A small network was shown many inputs. Here are its activations along a few directions, one row for each input.
In each table, some parts of the input vary, and every possible input appears once, in random order.
A made-up example of a description, with smaller parts first: one of 5 places around a ring, together with either a single point or one of 9 places around a ring or (one of 3 separate values, together with one of 4 places along a line).
Shared parts are said once, and a part with two or three values counts as separate values.

Table:
R1: [  1  -9   6   1  20 -10  -8 -17  13  11   0  -6   9 -13  -7]
R2: [  2  -4   0   5  16  -4 -17  -8   8  13   1 -15   4  -5  -6]
R3: [ 11  45  29  -3 -33   1  20   1   7   8  -1  29  -2  15  -1]
R4: [-30  25  28 -11 -37  27   5  10   7 -19 -31  -3   2 -20  -9]
R5: [-39   0  20 -24  10   7 -13  17 -49  13  -9  17  -6  19  24]
R6: [  7   7 -13   1  -2 -12  10  11   5 -11   7  -4   4  -1  -1]
R7: [ -2 -10   2  12  14   4 -13  -5   6   6   8 -16   3  -3   0]
R8: [ 14  -8 -12   2  -3   1  -2   4  -5   0   4   9   7   1   3]
R9: [ 10   3 -18   4  -5  -4   6   1  -5  -4   2   3  10   1   1]
R10: [  1 -14  -5  15  12   1  -8  -5   2   4   3  -5 -10  -5  -2]
R11: [ 15  -8 -10  -3   4   4   4  -5  -5  -4   4   3  -3   3   3]
R12: [ 10 -15  -8   0   4  -3   4  -7   3  -7  -4   0  -9   9   3]
R13: [  5 -20  -5   5   5  -1   4  -5   0   4   1  -6 -11  -2   1]
R14: [ -5   8 -14  -6  -4 -12  10   9  12 -12  15  -5   2   1 -10]
Q: Describe the family of inputs behind these rows.
A: either one of 3 separate values or one of 11 places along a line
Q: What sort of input is R4?
A: one of 3 separate values

Table:
R15: [ 18 -26 -30  19  23 -20   5  -6  20  -5  32 -31 -17   9  -7]
R16: [ -2  14 -21 -12 -15 -14  26  14   5 -22  11  11   0   3  -8]
R17: [ -6  10   6 -16  -5   4   1  -5  34 -19  -3 -20   6 -16 -18]
R18: [-18  16 -15 -10  -7  -2   2  24 -24  -6  12  11  13   5   5]
R19: [ 17  19  -1 -10 -11 -16  15  -2  14  -3   3  11  -4  22  -6]
R20: [-22 -10  28  -6   0  11  -2  -4 -14  11  -8  16 -13   8  10]
R21: [  7 -48 -15  -4  48 -15 -21 -19 -13  14  -2   3   2  -9   7]
R22: [  2  13  16   4 -10  -9  15  -5  26   0  10  11  -6   2 -10]
R23: [ -6   3  23 -13   5  11   2  -8 -26  12  -9  16 -17  15  17]
R24: [ 13  15  -5  -9 -11 -19  25  14   7 -14   6   9   3   9   1]
R25: [  5   1   3  -4 -16  26  -8  -6  21 -18 -14 -17  10 -22 -12]
R26: [ 28 -35 -35  32  13   6  -4  -6  11  -2  18 -25 -12   3   2]
R27: [-28  -8  -8 -22  -6   4   7  15 -36 -12  -5  16  -6   7  13]
R28: [ -6  14  10   3 -13 -11  12   1  25   2   1  -4  -9 -15 -17]
R29: [-28  15  11   9   2   3 -14   6   2   2 -12 -16  12 -13  -5]
R30: [ -3  17   0  -7  -4  -7   0  23 -20   3   6  10  15  10  14]
R31: [-29  -8  23  -7  -2   9  -4   3 -15  13 -17   0 -16  -8   2]
R32: [  6   6   8  15 -24  12   3  -1  12   2 -11  -1  -5 -21 -11]
R33: [  3  27  16  -1   4   4  -5   0 -14  18   9  11   3  12   9]
R34: [-36  -9  18  -3   4  10  -8  -2 -11  -4 -30 -12  -7 -10   2]
R35: [-13  14   5   6  -7 -10   8  -5  31 -15 -11 -16  -1 -18 -14]
R36: [ 14 -25 -21   7  42 -24 -26 -15  -4  20  18  -7  24 -10   0]
R37: [ -2   5   3  19 -18  12  -1  -5  18 -14 -22 -13   4 -23  -9]
R38: [ 28  11  -4   2 -22   7   6  -4   1  -3  -8  15   1  15   1]
R39: [-13  14  22   6  -2   5  -9   5  -2  17  10  12   6   5   2]
R40: [-29 -13  19 -25   7  23 -14  -2  -8  -9 -22 -17   0  -8  -2]
R41: [ 14   4  13  17 -22  14   6  -7  13   0  -2  14  -2  -4  -4]
R42: [  4 -23 -24  23  33  -7 -25   7  -6   9  30 -25  -7  10   5]
R43: [ 28 -28 -28   4  32 -35   5 -27  23   7  18 -12  14  -9 -11]
R44: [ 24   7  -8   3 -23   3  15  13  -6 -14  -6  13   7   2   7]
R45: [ -3 -47 -18  12  40   2 -19   3 -16   3   9 -16 -28  11  12]
R46: [ 38 -36 -32  17  22  -9  -4 -27  13  10   5  -6  19 -16  -3]
R47: [-21  11  12 -13   4  17 -21   6   5  -3  -3 -21  20 -11  -8]
R48: [  1  22   4  -8  -3  -3  -9   7 -13  14   4  12   8  24   8]
R49: [19 25 11 -3 -4 -9 20 -9 13  1  8 10 -9 10 -5]
R50: [-21  16  16   5  -4   3 -10  11  -3  19   1  -4   4 -11  -6]
R51: [-13  -7   7 -20  -3  -1   6  14 -32  -3 -10  15  -4  13  23]
R52: [ 30  16   8  10 -16  14  11 -10   0   1  -3  13  -4   4   1]
R53: [ 10   6 -24   1 -27   9  16  13  -9 -22   0  14   5  -3  -2]
R54: [ -9  -2  11 -21  -2   3  -4  -2 -24   8 -13  17 -11  26  17]
Q: The inputs of R35 and R34 match in every part but one. If R28 is changed in the same way as R35 into R34, which row does it become?
A: R31
Q: The inputs of R44 and R24 match in every part but one. If R26 is changed in the same way as R44 into R24, which row does it become?
A: R15
Q: Describe the family of inputs behind these rows.
A: one of 4 places along a line, together with either one of 2 separate values or one of 8 places along a line
Q: Which other rows does R40 become when the place on the line of 4 takes its other values? List them by row number.
A: R17, R25, R47
Q: Which other rows does R27 become when the place on the line of 4 takes its other values? List them by row number.
A: R16, R18, R53

Table:
R55: [  9   6 -10  -8 -26   7  18   8  -6 -23 -16  10  -1   1   3]
R56: [ -2  -6  -9 -17 -14   7  12  12 -29 -11  -9  21  -4   9  14]
R57: [-21  -8   5 -20  -7  19  -5  11 -28 -11 -20   3  -3   5  13]
R58: [-32  11   3 -14  -4   6  -4  25 -22  -8   0  -4  -4  11   8]
R59: [ 14  36  24   6 -33   9  16  -2   4   4  -9  21  -7  11   1]
R60: [ 46 -20 -40  25  18 -18  -4 -11  16   3  21 -11  15  -1  -3]
R61: [  7 -32 -20  22  36  -6 -29 -17   7  14   6 -27  14 -23  -6]
R62: [-14  22  39  -6 -14  22  -9   3 -17  15 -13  16  -9  15  10]
R63: [-17  21  -2  -4 -24   5  12  19  15 -24   3 -10   2  -9 -13]
R64: [-19  20  46   4 -19  23  -8  -2   0  15 -23   7  -7  -9  -1]
R65: [ 37 -32 -31  21  24 -25   6 -18  24   0  19 -15 -11   6  -4]
R66: [ -6  33  23 -13 -19  -1  11  -3  21  -4  -5   5  11 -10 -14]
R67: [  8  36  13 -11 -19 -11  18  -1   8   0  -4  18   8   7  -3]
R68: [ 21 -32 -24  17  23 -13  -2 -22  38  -3  16 -30  -8 -12 -18]
R69: [ 25 -44 -28  11  39 -25   1 -14  -3  11  28   0 -15  14   8]
R70: [  1  34  35   3 -33  20  10  -3  17   1 -10   8  -4  -6  -9]
R71: [-38   8   8  -3  -9   7  -4  18  -4 -10  -9 -11   0 -12  -3]
R72: [ 30 -21 -33  22  18  -7 -12 -15  30  -1  18 -25  18 -19 -17]
R73: [ -3  23  14 -20  -7 -11  11   4 -15  11   3  30   5  16   7]
R74: [ -6   3  -2 -10 -26  18  11   5   9 -28 -17  -2   3 -16  -9]
R75: [ -2 -44 -10  18  42 -11 -17 -23  16  11   4 -31 -12 -16  -8]
R76: [-27 -10   9  -8 -12  20  -4   4 -10 -13 -29  -4   1 -18   1]
R77: [  3  24  24  -2 -21   9   9   3 -18  15  -1  34  -9  21  11]
R78: [-21  21  28 -23   0   1  -7   3 -14  11  -8  12   6  11   6]
R79: [ 34 -32 -36  15  33 -19  -9  -6 -10  15  29   3  11   7   9]
R80: [ 13 -31 -24  11  42  -6 -28  -9 -10  16  17 -17  11   0   8]
R81: [  4 -43 -15   7  48 -11 -17 -16  -2  12  15 -21 -15   8   6]
R82: [ -2  24 -11  -2 -23  -5  19  22   1 -20   4   2  -2   7  -2]
R83: [-14  13 -10 -11 -11  -5  13  26 -22  -7  11  14  -5  15   9]
R84: [-26  20  34 -13  -5   1  -7  -3   3   9 -17   4   9 -12  -4]
Q: The inputs of R84 and R78 match in every part but one. If R64 is changed in the same way as R84 into R78, which row does it become?
A: R62
Q: Describe the family of inputs behind these rows.
A: one of 5 places around a ring, together with either one of 2 separate values or one of 4 places along a line
Q: Which other rows does R65 become when the choice among 2 separate values takes its other values? List them by row number.
A: R60
Q: Start at R74 and move only the place on the line of 4, one step at a time. The first step leads to R63. Which rows follow, in order?
A: R66, R70
